Each row below is a small network's average activation on inputs in which a field has the value named, seen along a few directions.
Related values have similar rows: they may be neighbours, one step apart, or belong to one group.
(in the rows, 500 means zero)
Random noise pushes rows far along 3 fixed directions. That doesn't count. These rows show it; they differ only by the noise:
429	620	460	531	406	478	402	377	504	405	421	637	648	452	401	386	487	577
434	741	578	532	285	474	422	473	267	348	459	579	659	502	552	234	331	721
474	683	517	482	429	537	496	434	497	445	435	583	507	433	568	322	447	615
515	738	730	427	619	594	754	568	398	582	599	483	177	525	899	353	362	495
396	558	351	569	355	435	278	297	574	353	358	700	810	422	203	427	554	577


Values of G:
g2: 385	553	436	457	510	456	593	563	547	514	442	471	381	506	631	333	377	628
g7: 559	538	645	492	417	517	539	719	297	523	507	372	401	492	709	320	334	595
g8: 651	434	392	467	122	551	188	583	455	319	288	374	802	387	356	410	484	834
g4: 566	391	519	414	565	615	443	407	851	573	311	593	436	459	501	672	651	352
g5: 505	454	267	578	341	409	458	610	317	429	566	258	614	525	396	358	512	741
g3: 670	473	531	534	266	573	239	474	543	436	300	506	723	441	399	525	614	560
g1: 491	431	416	405	708	588	573	282	927	594	460	653	376	351	417	641	624	291
g6: 522	558	336	413	585	504	799	665	574	685	614	360	258	441	764	306	364	662
g9: 635	231	475	504	657	545	527	536	439	499	676	346	433	538	351	881	753	327
G is arranged as a 3 by 3 grid.
- Name the neighbours of g6, in listed order. => g2, g5
- Name the neighbours of g3, in listed order. => g8, g4

Values of C:
c9: 225	561	276	598	445	289	356	277	746	500	356	885	912	523	156	492	427	447
c4: 674	397	337	460	554	581	663	586	527	592	680	258	389	578	549	695	670	542
c5: 798	488	557	405	428	692	547	724	636	677	397	230	245	466	812	476	582	581
c1: 381	415	135	514	836	370	783	452	759	716	621	570	333	354	404	484	608	380
c2: 439	813	680	617	143	457	212	221	161	195	436	761	934	518	297	259	400	615
c7: 443	565	698	558	439	490	220	415	370	267	402	667	710	494	339	573	437	491
c6: 452	414	335	459	283	527	235	481	826	440	118	483	586	368	389	321	543	675
c8: 617	371	619	466	349	552	385	511	273	372	475	538	716	474	469	641	509	558
c3: 446	229	58	478	653	515	425	345	968	481	418	415	418	264	112	558	799	458
C is arranged as a 3 by 3 grid.
- Name the neighbours of c9, in listed order. => c1, c2, c6
- Name the neighbours of c4, in listed order. => c5, c3
Each value of C is a pair of two hidden parts, and every pair occurs once (3 first parts, 3 second parts).
- Changing only the second part turns c2 into c1. c7 has the same second part as c2; what does that change turn c7 into? => c3
